These are the activations of a small neural network, seen along a few directions. Each row is one input.
Each table varies a few parts of the input and shows all the possible inputs, shuffled.
Descriptions start from the smaller parts, as in this example, which fits no table here: one of 8 places around a ring, together with either a single point or (one of 2 separate values, together with one of 4 places along a line) or one of 9 places around a ring.
Shared parts are said once, and a part with two or three values counts as separate values.
In the rows, zero is written as 128.

Other details of the inputs shift rows strongly along two fixed directions, in all tables alike. That doesn't count.

A family of inputs:
x1: [115 158 102 163 123 144 118  83 141 176 125  99 143]
x2: [ 99 156 105 157 120 148 118  81 145 179 127  98 146]
x3: [122 136 152 124 133 136 124 148 111 108 152 133 126]
x4: [ 58 120 131 168  99 161  95  84 171 171 139  88 155]
x5: [146 120 142 100 156 101 143 173  95  99 141 144 112]
x6: [145 131  95 114 162 103 153 104 129 148  98 106 141]
x7: [105 123 189 131 111 132  95 153 113  80 181 150 121]
x8: [139 142 103 148 132 122 123 100 118 147 123 113 125]
x9: [126 143  89 105 164 115 153 107 139 180  90  95 157]
x10: [ 63 127 130 161  80 179  99  92 162 136 152 131 138]
x11: [205 134  84  98 177  89 178 188  98 122  78 125 120]
x12: [111 122  92 131 122 143 142 131 143 140 111 136 130]
x13: [108 128 133 137 127 136 112  75 144 143 125  97 151]
x14: [ 85 115 168 158  80 153  80 105 159 122 158 119 136]
x15: [ 90 120 127 125 139 121 124 133 122 144 145 124 140]
x16: [ 93 120 131 149  83 166 104 110 148 118 138 137 132]
x17: [143 157  83 129 163 127 150  97 137 167  85  87 165]
x18: [124 126 144 130 130 120 115 139 104  90 154 134 133]
x19: [152 133 137 121 128 109 133 141 114 134 135 139 107]
x20: [114 115 139 132 125 115 114 129 106 102 150 132 126]
x21: [ 65 106 129 167  86 142  83  72 155 154 137  88 147]
x22: [ 94 112 159 118 108 127 112  89 154 138 146 123 132]
x23: [171 135 186 109 123 124 126 167 118  98 157 176  95]
x24: [221 148 107  71 197 103 189 179 107 123  71 141 126]
x25: [178 105 190 112 117 112 119 185 111  58 144 163  99]
x26: [126 135 103 126 141 122 130  83 135 150 105  94 154]
x27: [155 113 183 122  94 138 114 169 123  51 160 193  91]
x28: [140 127 180 147  97 128  97 121 123  95 169 148 101]
x29: [161 151 104 106 170 125 162 121 133 149  89 108 152]
x30: [150 138  62 129 146 127 165 134 118 132  83 123 131]
x31: [140  92 179 114 107 117 115 160 127  95 150 155  96]
x32: [128  87 210 110  90 129  97 169 137  82 166 171  91]
x33: [147 131 167 115 115 117 121 149 117 116 151 161  96]
x34: [141 126  60 128 144 121 166 136 121 134  82 131 127]
x35: [111 132 103 141 138 142 136 127 146 168 106  99 147]
x36: [111 119 138 130 107 154 122 145 143 116 135 161 115]
x37: [ 89 128  66 144 120 148 147 102 143 173  98 116 142]
x38: [155 142  94 131 140 104 139 116 114 150 115 120 116]
x39: [ 96 119 130 134 125 115 118 119 118 118 154 120 129]
x40: [196 151  95  87 200 103 188 205  80 115  97 141 127]
Description of these inputs: one of 5 separate values, together with one of 8 places around a ring.
- Changing only the choice among 5 separate values turns x7 into x17. The same change can be made to x5. Which row results? => x22
- Which other rows does x23 become when the place on the ring of 8 takes its other values? List them by row number. => x1, x2, x8, x19, x28, x33, x38
- Which other rows does x18 become when the choice among 5 separate values takes its other values? List them by row number. => x13, x25, x27, x28
- Which other rows does x11 become when the place on the ring of 8 takes its other values? List them by row number. => x4, x14, x21, x25, x31, x32, x35

A family of inputs:
x41: [134 151  16 130 176 127 189 166 103 153  74 113 153]
x42: [123 138 153 129 131 124 116  98 134 141 143 111 137]
x43: [152 142  50 132 151 135 161 141 112 142  80 123 135]
x44: [166 146 113 121 168 100 148 133 100 133 114 108 133]
x45: [110 120 171 116 126 121 109 101 143 138 150 116 133]
x46: [131 140  40 134 154 132 165 130 122 160  75 110 144]
x47: [161 117 185  93 160  93 127 202  81  65 173 155 104]
x48: [ 69 141  92 178  83 170 103  68 164 175 124 105 146]
x49: [173 122 208  91 133 111 120 157 116  88 149 163 105]
x50: [117 121 211 133  96 123  87 110 133 101 183 136 115]
x51: [136 114 139 120 109 143 131 144 151 113 125 158 110]
x52: [136 119 160 122 134 101 119 132 109 106 154 130 121]
x53: [186 138  59 108 166 122 190 173 114 135  62 132 127]
x54: [ 88 123 111 156  92 164 110  93 170 159 120 127 139]
x55: [185 114 172  81 158  77 146 185  95  70 139 156 106]
x56: [ 69 135  80 177  91 161 108  72 151 173 123 100 141]
x57: [ 94  90 218 117  94 120  85 118 138  95 184 141 113]
x58: [ 73 132 127 169  80 180  91  80 168 157 132 121 140]
- Changing only one part turns x57 into x53. The same change can be made to x44. Which row results? => x56
- What do these inputs look like to the network? => one of 2 separate values, together with either a single point or one of 8 places around a ring
